These are the activations of a small neural network, seen along a few directions. Each row is one input.
Each table varies a few parts of the input and shows all the possible inputs, shuffled.
A made-up example of a description, with smaller parts first: line(6) and (point or (values(2) and ring(5)) or line(11)).
Shared parts are said once, and a part with two or three values counts as separate values.
In the rows, zero is written as 128.

Other details of the inputs vary at random and push rows far along three fixed directions, the same in every table; ignore that.

A family of inputs:
R1: [127 141 142 117 132 130 175 117 125 132 163]
R2: [147 121 108 119 147 135 131 132 113 107 124]
R3: [118  85  74 184 120  96  26 133 117 122  85]
R4: [136 135 138 112 137 138 141 137 120 120 119]
R5: [140 164 127 121  88 117 147 123 140 128 130]
R6: [148 143 129 111 141 141 144 137 128 121 129]
R7: [136 132 131 103 130 146 153 123 148 138 147]
R8: [158 112 107 136 145 128 135 131  73  87 103]
R9: [136 120 119 135 147 122 148 125  94 111 138]
R10: [138 126 131 114 128 145 160 114 131 127 142]
R11: [164 127  88 155  95 107 126 116  94 101 107]
R12: [109 159 131 130 103 109 116 135 156 144 135]
R13: [124  85 134 119 180 160 120 130 108 111 110]
R14: [139 117 103 167 107 101  90 130 116 134 106]
R15: [117 153 105 114 100 114 123 129 139 116 123]
R16: [138 110 121 140 141 129 142 120 108 128 139]
R17: [118 126 145 126 139 126 146 130 108 123 136]
R18: [ 91 168 144 116 100 114 121 136 168 151 139]
R19: [106 155 140 133  95 105 120 131 149 144 132]
R20: [142 129 125 116 134 140 156 113 117 115 136]
R21: [115  97 160 112 173 162 136 130 150 162 153]
R22: [111 161 122 114  86 117 146 113 148 117 137]
R23: [100 179 161  98  81 126 149 123 182 147 144]
R24: [145 125 135 137 136 123 158 123  99 122 142]
R25: [163 146 103 138  95 113 139 125 115 118 117]
R26: [164 126 115 126 139 141 138 133 121 126 124]
R27: [157 147 116 111 143 134 153 141 106 108 124]
R28: [122  73 158 130 173 167 102 124 129 132 110]
R29: [147 131 106 125 151 119 150 139  89 109 138]
R30: [104 138 129 147  95 100 111 121 130 127 126]
R31: [139  91 129 127 190 147 129 140 101 123 134]
R32: [155 130 122 122 143 141 132 135 126 124 122]
R33: [130  93 135 126 186 146 143 134  88 116 130]
R34: [111 119 111 163 111 107  59 136 149 144 104]
R35: [115 154 164 103 131 132 167 137 138 144 152]
R36: [109 150 141 137  92 107 117 126 157 152 133]
R37: [119 112 112 167  98 102  88 118 125 133 112]
R38: [ 44  52 209  96 195 206  50 130 227 193 122]
R39: [108 167 144 111  80 119 150 114 154 125 139]
R40: [132 121 101 162 111 108  82 134 133 140 111]
Each input here is: values(2) and line(4) and ring(5).
The inputs of R1 and R20 match in every part but the values(2) part. If R21 is changed in the same way as R1 into R20, which row does it become?
> R7
The inputs of R2 and R31 match in every part but the values(2) part. If R4 is changed in the same way as R2 into R31, which row does it become?
> R35
A walk changes only the line(4) part. It starts at R33 and steps to R9. List the rest of the walk in order.
> R1, R16
Which other rows does R17 become when the values(2) part takes its other values? List them by row number.
> R8
